These are the activations of a small neural network, seen along a few directions. Each row is one input.
Each table varies a few parts of the input and shows all the possible inputs, shuffled.
A made-up example of a description, with smaller parts first: one of 2 separate values, together with either a single point or one of 11 places along a line or (one of 6 places along a line, together with one of 8 places around a ring).
Shared parts are said once, and a part with two or three values counts as separate values.
In the rows, zero is written as 128.

Table:
row 1: [ 38  37  91 225  77  91 139  84 165 167 130  72  62]
row 2: [203 174 152  98 147 111 123 120  53  92 124 166 118]
row 3: [ 82 146 163 113 167 122 158 134 120 105 203 138 163]
row 4: [129 139 103 158 182 122 166 152 149 118 181 140 160]
row 5: [144 112  87 123 190 123 169 124 152 119 167 172 157]
row 6: [194 141 150  82  83 161  52 165 124 137  55 162 146]
row 7: [176 133 145 117  73 156  63 201  96 125  64 128 193]
row 8: [106 106 122 150 180 131 126 159 120  94 196 119 162]
row 9: [ 22 118  89 198  46 118 143  88 147 187 132  54  36]
row 10: [136 136 125 106 160 151 196  95 170 104 133 178 169]
row 11: [192 143 144  72 145 150  39 133  85 140  60 149 122]
row 12: [104 142 155 129 161 138 166 143 115 107 205 105 168]
row 13: [ 59  79 114 169  62  91 161  91 191 184  75  57  21]
row 14: [207 186 153  53 120 128  90 104 106 113  68 153 116]
What do these inputs look like to the network? -> either one of 3 separate values or one of 5 places along a line or one of 6 places along a line
Start at row 10 and move only the place on the line of 6, one step at a time. The first step leads to row 5. Which rows follow, in order? -> row 4, row 8, row 12, row 3

Table:
row 15: [161 138 139 125 173 108 185 130 109  80 174 180 172]
row 16: [121 114 136 115 136 178 105 185 147 131 127 129 207]
row 17: [152 177 167  75  89 122  89 123 102 143  77 124  89]
row 18: [173 160 152  90 166 119 127  97  91 108 121 118  96]
row 19: [ 46 109 133 142  73 108 146  50 154 162 114 106  40]
row 20: [166 137 102 152  86 146  64 168  90 133 101 141 148]
row 21: [120 178 165 100 163 146 136 151  96 101 191 109 160]
row 22: [ 40  62 136 189 110  96 137 111 131 133 177  96  99]
row 23: [164 144 154 102 123 124  80 126  79 129  80  96 105]
row 24: [112 163 167 111 120 151  90 180  84 122 151  87 168]
row 25: [163 147 130  65 146 133 142  95 181 128  93 186 126]
row 26: [173  94 123 105 138 151  95 132 143 138  56 138 143]
row 27: [132 169 136 115 171 150 194 127 116  89 187 156 197]
row 28: [159 127 137  77 103 149 105 128 166 153  54 165 127]
row 29: [130 141 139 145  75 171  95 189 105 118 124 110 201]
row 30: [ 77  78  77 194 101  97 187  85 185 166 106  58  52]
row 31: [157 109 100 122 147 153  74 164 132 146 104 160 153]
row 32: [124 133 129 102 178 162 142 152 163 107 165 150 206]
row 33: [ 49  89  95 184 117 112 115  87 121 158 168 102  71]
row 34: [171 184 136  77 139 120 195  70 134 111 115 193 117]
row 35: [158 109 142 154  77 130  86 191  99 109 111 134 176]
row 36: [149  81 139 124 138 137  96 187 141 122 114 153 181]
row 37: [ 53  66  98 217 104  84 186 142 184 150 164  78  94]
row 38: [170 166 100 122 182 124 164 106 100 103 165 187 144]
row 39: [182 122 125 135  77 144  85 136 102 126  52 119 138]
row 40: [153 101 132 112 181 121 133 154 156  98 152 173 180]
row 41: [149 159 131 119 132 126  59 159  68 136 128 117 115]
row 42: [161 129  93 110 189 137 111 131 147 121 142 180 152]
row 43: [  9  94 134 180 107 138 146 108 138 143 190  72 124]
row 44: [169 155 139 108  43 141  94 133 124 140  50 147 121]
row 45: [ 22  98  96 209 102 126 195 139 191 160 177  54 119]
row 46: [ 63  93  56 211 111  99 164 118 174 176 155  84  65]
row 47: [157 174 129 108 175 121 105 130  80 115 168 140 106]
row 48: [ 60 114  96 169  68  95 195  82 207 180 100  89  33]
row 49: [159 193 165  63 132 117 136  94 114 122 118 146  80]
row 50: [177 114 116  93 181 136 133  99 159 114  95 159 142]
row 51: [149 146 168 110 166 105 126 153  89  91 178 133 135]
row 52: [140 131 170 121 123 110  80 182  77 112 138 111 143]
row 53: [185 152 123 105 173 123 186  73 111  96 117 166 134]
row 54: [ 64  73 116 166 106 110 138  54 132 149 120  77  58]
What do these inputs look like to the network? -> one of 5 places along a line, together with either one of 2 separate values or one of 6 places around a ring
Change only the place on the ring of 6 in row 28. List by row number the other rows that result. -> row 17, row 25, row 34, row 44, row 49
Change only the place on the line of 5 in row 48. List by row number the other rows that result. -> row 30, row 37, row 45, row 46

Table:
row 55: [ 36  42 102 189 148 132 144 154 187 145 180  94 156]
row 56: [123 183 155  86 105 118 199  67 149 127 112 130  87]
row 57: [128 164 147  75 132 109 121  49 116 145  98 122  34]
row 58: [200 167 157 105 159 120  69 161  26  87 146 150 152]
row 59: [196 148 120 121 200 133  99 183  72  84 177 170 198]
row 60: [147 146 119 128 161  81 158  57  91 114 144 138  52]
row 61: [180 185 187  51 131 149  32 152  51 118  99 133 133]
row 62: [187  93  77 117  92 120 126  81 192 167   5 170  74]
row 63: [170 112 140  88 207 163  99 186 136  92 156 179 237]
row 64: [ 44 136 156 163  45 126 153 136 139 150 139  54 107]
row 65: [117  91 104 113 209 123 189  85 200 122 154 171 136]
row 66: [ 63  77  83 222 142 103 144 148 124 138 201  82 116]
row 67: [106  47  78 194  31 131  77 150 183 188  31  92  93]
row 68: [ 33 108 121 185  79 142 183 148 176 144 169  85 158]
row 69: [167 176 159  84 137 175 141 182 124  90 145 172 237]
row 70: [176 202 195  62 104 159 112 171  86  98 114 141 185]
row 71: [ 69  97 118 205 100  91 111 125  80 139 172  61  71]
row 72: [143 128  84 146 202  94 189  80 137 113 174 159  96]
row 73: [114 156 122 109 139 134 229  79 188 121 143 162 137]
row 74: [238 114 117  92  95 164  39 178 128 136   5 176 176]
row 75: [ 50 116 148 152  70 119  74 117 105 170 125  45  52]
Changing only one part turns row 64 into row 56. The same change can be made to row 67. Which row results? -> row 62
What do these inputs look like to the network? -> one of 3 separate values, together with either a single point or one of 6 places around a ring
Change only the choice among 3 separate values in row 63. List by row number the other rows that result. -> row 55, row 65
Change only the choice among 3 separate values in row 71. List by row number the other rows that result. -> row 58, row 60

Table:
row 76: [ 57  89 102 194 109 111 160 109 146 148 157  75  92]
row 77: [181 163 140  54 192 132 133  90 131 114 116 174 117]
row 78: [ 70  93 111 176  91 110 186 103 180 145 136 102  96]
row 79: [176 169 134 106  54 152  67 154 102 151  48 124 119]
row 80: [176 186 164  82 152 123 131 115  75  89 144 154 138]
row 81: [ 65 122 121 135  98 121 188  78 190 157 119 109  87]
row 82: [114 119 145 114 158 169  98 187 134 114 166 136 214]
row 83: [152  88 138 119  75 125  42 132 118 156  34 111  89]
row 84: [ 50  99 100 193 131  96 129 111 118 153 186  74  64]
row 85: [188 132 102 115 172 126 146 116 127 110 122 188 147]
row 86: [145 161 173 107 141 137 122 171  78  94 164 131 181]
row 87: [162 113 106 141 162 135 134 170 138 107 144 158 191]
What do these inputs look like to the network? -> either one of 2 separate values or one of 4 places along a line or one of 6 places around a ring
Which of the alternatives is row 83? -> one of 2 separate values
